A small network was shown many inputs. Here are its activations along a few directions, one row for each input.
Each table varies a few parts of the input and shows all the possible inputs, shuffled.
Descriptions start from the smaller parts, as in this example, which fits no table here: values(3) and (point or line(9) or (line(4) and ring(8))).
Shared parts are said once, and a part with two or three values counts as separate values.
(in the rows, 128 means zero)

A family of inputs:
r1: [121 124 166 135  99 117 144 106 123 104 143  95 165 173 172 191 131 136]
r2: [ 88 139 164 156  36 135 137 140  87  91 113 160 118 156 138 143 129 156]
r3: [172 134 119 159 156 115 116 147 152  76 141 182 131  99  86  61  95 122]
r4: [159 136 131 123 188 141  79 139 142 179 148 136  83 119 113 113 100  77]
r5: [160 108 104 129 169 105  92  95 130 170 139 140 101 118  91 121 102  79]
r6: [191 195 116 109 118 175 151 112 133 199 129 127 128 149 143 139 114 153]
r7: [105 112 186 150  75 138 158  91 119  78 133 131 169 161 161 151 148 115]
r8: [127  69 108 107 177 102 118  99 133 135 122  86 134 117 134 126 146  72]
r9: [147 126 117 146 135 114  98  99 160 141 129 151 119  95  78  98 115  89]
r10: [ 97 147 142 143  68 114 131 148  88 117 133 126 112 164 140 191 119 178]
r11: [162 157 121  92 147 167 171 110 136 152 108  70 149 147 196 157 156 151]
r12: [126 103 136 115 157 121 162 149 138  69 118 133 187  94 125  64 126 103]
r13: [109 164 102 113  82 137 134 158 113 152 113 121 120 164 156 179 126 193]
r14: [ 98 108 113 137 140 115 142 155 113  83 117 128  95  77  89  91 138 142]
r15: [104 116 103 144 144 130 139 180  99  68 129 159 127  94  85  69 143 152]
r16: [100  95  81 120 137 104 107 140 110 152 111 119  93 105 108 122 132 109]
r17: [ 78 106 102 130 131 109 121 147 118 118 124 126  84  84 107 108 136 141]
r18: [107 108 126 103 189 134  95 139 164 165 120 127 154 117 171 112 161  81]
r19: [110  85 125 120 159 104 120 108 151 110 127  91 149 107 128 101 153  93]
r20: [163 177 123 124 109 144 123 110 142 174 139 142 140 178 130 177 100 158]
r21: [140 183  92 107  94 166 162 160 116 166  88 106 106 140 157 151 147 184]
r22: [151 147 195 157  72 138 123  93 103 109 154 169 126 167 117 138 104 120]
r23: [150 156 166 151  87 124 127 102 112 144 171 146 132 171 119 183  92 142]
r24: [139 144 125  91 111 134 137 116 146 132 124  85 169 186 181 180 139 150]
r25: [147 109 147 143 144 123 122 117 151 129 143 149 125  87  67  76 102 134]
r26: [120  83 135 133 165 112 152 118 143  80 119 100 152  91 130  89 145 105]
r27: [ 85 121 110 118 169 136  95 178 134 164 120 150  88  94 137 125 156 122]
The inputs of r14 and r26 match in every part but one. If r27 is changed in the same way as r14 into r26, which row does it become? -> r18
What is each input in this table made of? -> values(3) and (line(4) or line(5))
Which other rows agree with r25 in the values(3) part? List them by row number. -> r3, r4, r5, r6, r9, r20, r22, r23

A family of inputs:
r28: [126 127 119 139 138 127 124 155 125 133 120 149 113  99 107  91 124 124]
r29: [134 123 131 147 148 125 118 135 127 125 131 154 120 114 104  89 113 120]
r30: [111 111 108 117 151 128 111 150 132 133 123 127 108  90 129 118 137 116]
r31: [135 177 164 127  63 159 162 111 103 139 125 123 131 187 168 190 126 176]
r32: [149 173 132 115  79 146 151 116 127 166 131 118 155 204 173 215 127 165]
r33: [125  98 134 129 156 111 113 118 133 121 132 114 135 110 135 109 138  98]
r34: [135 169 154 120  75 154 145 101 110 159 125 115 122 188 175 211 126 158]
r35: [122 171 158 129  49 146 159 101 103 129 126 119 129 186 151 195 120 179]
r36: [129 110 129 143 134 111 122 113 130  96 135 143 134 113 101  93 116 104]
r37: [117 102 135 138 134 104 125 120 130  92 127 118 144 108 113  96 132 115]
r38: [123 120 126 135 137 115 113 128 129 111 135 150 114 114  87  93 109 120]
r39: [113 102 124 132 149 126 141 145 135 110 120 122 131 105 134  93 147 121]
r40: [ 98 103 120 133 137 114 137 135 135  95 121 120 131 102 115 101 147 122]
r41: [127 117  87 122 155 137 127 143 142 142 114 114 123  96 120 111 139 120]
r42: [144 112 126 124 162 113 123 116 148 124 133 107 145 106 126 108 139 105]
r43: [130 119 130 134 154 123  98 128 135 141 141 146 108 109 106 108 112 102]
r44: [151 179 142 115  82 156 156  95 121 166 122 105 134 187 169 206 125 167]
r45: [131 109 137 130 158 120 103 115 136 123 141 139 130 109 117 109 120  91]
r46: [124 104 109 108 166 126 128 132 147 129 125 103 132 104 131 108 144 119]
r47: [147 125 118 132 164 120 113 120 141 150 139 139 121 109 101 106 115 115]
r48: [121 164 148 130  46 136 155 122 107 129 135 131 151 202 156 203 122 177]
r49: [102 116 104 123 131 123 125 151 126 102 115 129 116  97 109 103 131 131]
r50: [117 127 117 129 129 115 118 149 123 115 125 141 105 101  90  98 116 128]
r51: [154 120 122 130 165 118 116 107 144 127 140 131 138 114 113 107 123  99]
r52: [140 116 144 136 152 127 121 128 134 100 132 151 136 112 107  95 123 103]
r53: [125 112 140 128 149 123 128 132 134  95 123 125 144 117 126  88 139 106]
r54: [133 170 153 130  58 149 157 131 108 141 132 134 154 203 173 197 127 175]
r55: [120 114 110 132 144 128 132 157 125 119 116 132 117  94 126 101 137 135]
r56: [111  95 123 124 159 116 119 134 135 124 128 114 122  99 138 118 149 114]
r57: [125 120 111 121 147 126 101 146 125 145 125 135  98 107 111 108 123 112]
r58: [131 163 143 123  70 146 141 121 111 161 137 123 144 206 179 219 127 155]
r59: [147 128  98 125 154 126 115 140 134 154 123 123 110 105 104 107 123 123]
What is each input in this table made of? -> line(4) and (values(2) or ring(6))
The inputs of r38 and r29 match in every part but the line(4) part. If r40 is changed in the same way as r38 into r29, which row does it become? -> r39
Which other rows does r43 become when the ring(6) part takes its other values? List them by row number. -> r30, r33, r45, r56, r57

A family of inputs:
r60: [120 105 160 151 127 105 114 112 130  76 138 138 141 126 110 116 114 107]
r61: [146 180 140 108  75 166 151 101 121 185 143 111 136 209 196 229 127 177]
r62: [121 106 134  97 173 119 127 119 159 145 136  92 143 134 136 125 151 103]
r63: [109  98 154 129 136  96 146 131 136  76 127 108 149 127 120 102 140 127]
r64: [142 135 118 135 115 123 110 159 113  93 141 159 117 105  99  93 108 154]
r65: [124 121 135 157 104 135 109 120 121 108 151 172 136 120  99  92  97 119]
r66: [135 132  97 114 152 136 126 132 121 170 111 108  89  89 132 119 145 128]
r67: [ 92  99 125 142 130 109 152 162 127  88 105 122 130 112 129 109 145 133]
r68: [141 125 125 124 162 141 113  82 150 151 143 136 148 116 128 129 133  81]
r69: [166 145 107 126 156 132 119 138 126 178 118 131  99 115 111 109 118 121]
r70: [157 135 112 135 163 119 106 118 142 166 133 152 130 127 114 131 112  92]
r71: [116 186 164 120  32 150 160 121  96 106 124 141 147 212 166 208 115 189]
r72: [120 106  96 110 147 147 121 138 135 156 120  99 133 104 152 117 161 111]
r73: [103 119 124 143 121 115 136 158 115  94 102 122  92  97 102 113 127 149]
The inputs of r61 and r71 match in every part but one. If r69 is changed in the same way as r61 into r71, which row does it become? -> r64
What is each input in this table made of? -> values(2) and (point or ring(6))

A family of inputs:
r74: [129 163 151  94  66 128 172  99  98 143 122  94 154 207 207 205 151 168]
r75: [136 174 144 126  38 148 162 133  89 187 125 116 116 197 166 193 129 197]
r76: [113 130 119 139 113 125 145 170 122  95 120 158 130 101  89  87 131 154]
r77: [119 122 138 130 153 118  92 121 132 151 133 164 129 125 110 119 119  71]
r78: [111 109 120 139 122 116 106 156 123 114 134 119  92  94  98 109 117 150]
r79: [128  99 131 146 136 127 151 141 132  58 120 120 158 107 138  98 150 131]
r80: [109 111 126 143 125 116 102 100 138 105 147 146 128 111  89 116 100 107]
r81: [157 134 117 118 174 135 110 111 162 150 139 132 131 139  95 109  98  98]
r82: [120  90 126 130 172 126 109 137 135 122 121 105 121 107 168 126 149  92]
r83: [136 113 156 155 119 131 127 129 132  82 154 162 148 128  91  83 114 128]
r84: [138 187 172 118  49 139 152  87 104 168 145 142 148 212 158 200 112 165]
r85: [175 133  89 126 162 140 113 154 137 164 118 106 102 102 115 104 119 136]
r86: [140 129 106  97 191 141 139 111 157 135 107  98 137 107 142 118 148  98]
r87: [116 119 108 139 153 127 113 153 117 161 118 150  87  92 126 120 140 111]
r88: [ 93 106 118 120 146 102 126 119 140  85 118 108 140  90 129 133 143 114]
What is each input in this table made of? -> values(3) and (point or line(4))
The inputs of r75 and r84 match in every part but the values(3) part. If r78 is changed in the same way as r75 into r84, which row does it become? -> r80
Which other rows does r85 become when the values(3) part takes its other values? List them by row number. -> r81, r86
A walk changes only the line(4) part. It starts at r79 and steps to r88. List the rest of the walk in order. -> r82, r86

A family of inputs:
r89: [129 129 120 141 132 127 101 136 126 139 134 155 112 122 103 113 110 112]
r90: [118 106 145 142 129 111 124 115 125  96 137 137 136 120 123 108 130 107]
r91: [145 128 124 140 140 127 123 125 129 137 132 146 133 124 105 101 117 123]
r92: [126 112 150 136 133 121 131 122 127  99 130 136 132 119 114 100 129 112]
r93: [106 102 125 121 142 111 126 137 135 109 127 113 143 120 144 117 144 112]
r94: [135 126 127 139 127 126 132 130 124 112 130 145 119 107 107  99 122 124]
r95: [142 132 114 122 156 128 118 120 143 141 137 127 124 111 114 120 118 118]
r96: [119 130 136 143 126 119 115 141 111 125 131 151 103 109 106 107 118 128]
r97: [141 179 144 110  63 162 156 111 111 171 124 108 138 209 197 228 133 176]
r98: [118 103 122 122 156 126 117 117 141 122 130 114 134 115 149 127 142 100]
r99: [134 181 171 130  35 154 162 104 103 143 138 132 142 207 169 208 120 189]
r100: [121 120 113 119 149 122 139 147 141 117 122 116 133 115 130 108 141 125]
r101: [116 118 108 128 139 123 117 163 123 135 122 126 107 108 124 120 139 128]
r102: [106 109 133 131 129 119 140 127 131  96 119 116 138 117 114 106 133 125]
r103: [134 127 117 127 147 126  97 132 134 151 136 130 105 114 113 130 114 117]
r104: [136 125 113 116 159 138 126 128 137 133 119 116 131 110 134 110 141 113]
r105: [138 128 113 119 143 126 110 123 134 152 131 129 115 115 108 115 116 118]
r106: [106 100 135 138 129 106 129 128 125  91 125 119 140 110 128 119 134 118]
r107: [122 121 105 124 143 133 110 141 128 155 121 121 102 112 129 120 127 118]
r108: [125 129 128 138 126 121 125 135 124 119 130 149 109 109 107 101 112 128]
r109: [127 111 141 143 140 110 115 112 138 118 141 141 147 130 128 116 115 100]
r110: [150 187 153 112  58 151 149  94 111 171 135 115 144 214 176 232 122 174]
r111: [117 115 123 132 134 123 142 133 130 101 121 123 130 113 110 106 132 138]
r112: [115 125 112 135 125 121 130 143 123 112 116 135 112  98 105 112 133 132]
r113: [134 126 106 122 155 132 116 140 133 146 119 122 110 106 131 118 132 121]
r114: [118 108 127 119 146 126 137 141 135 114 120 116 139 111 133 113 152 112]
r115: [127 116 110 120 146 128 131 154 135 121 122 121 123 110 128 112 139 136]
r116: [103 124 118 136 126 121 118 150 118 115 121 135 106 102 108 119 124 138]
r117: [144 122 129 139 143 127 125 120 138 127 135 140 138 134 109 101 115 119]
r118: [137 123 138 120 157 121 117 111 141 131 132 115 141 120 121 117 128 104]
r119: [131 128 138 137 137 122 138 126 126 108 133 141 131 112 111  97 122 125]
r120: [135 108 131 126 147 114 106 106 140 126 138 116 140 121 130 127 130  93]
r121: [122 122 109 122 142 124 128 157 126 134 118 129 116 101 125 113 141 130]
r122: [147 123 124 122 155 125 122 115 138 140 134 119 133 119 114 114 126 115]
r123: [128 173 148 112  48 158 164 126 111 153 127 111 147 204 187 220 142 190]
r124: [126 109 125 116 159 134 124 125 145 124 122 111 131 117 139 118 138 103]
r125: [137 125 104 120 156 135 126 133 137 139 121 120 118 102 131 116 138 113]
r126: [133 117 141 133 143 129 119 117 138 117 134 142 145 130 113 105 120 103]
r127: [138 125 123 140 138 125 115 130 129 140 133 153 117 124 103 108 113 123]
r128: [152 188 158 128  48 149 153 102 101 157 134 138 147 230 172 223 113 175]
r129: [122 175 156 126  35 151 166 118 103 137 124 116 143 201 172 220 131 197]
r130: [117 120 119 133 136 122 135 142 129 102 121 129 120 104 111 113 128 143]
The inputs of r105 and r113 match in every part but one. If r120 is changed in the same way as r105 into r113, which row does it become? -> r98
The inputs of r107 and r101 match in every part but one. If r97 is changed in the same way as r107 into r101, which row does it become? -> r123
What is each input in this table made of? -> ring(6) and (point or line(6))
Which other rows does r117 become when the ring(6) part takes its other values? List them by row number. -> r100, r104, r111, r119, r122
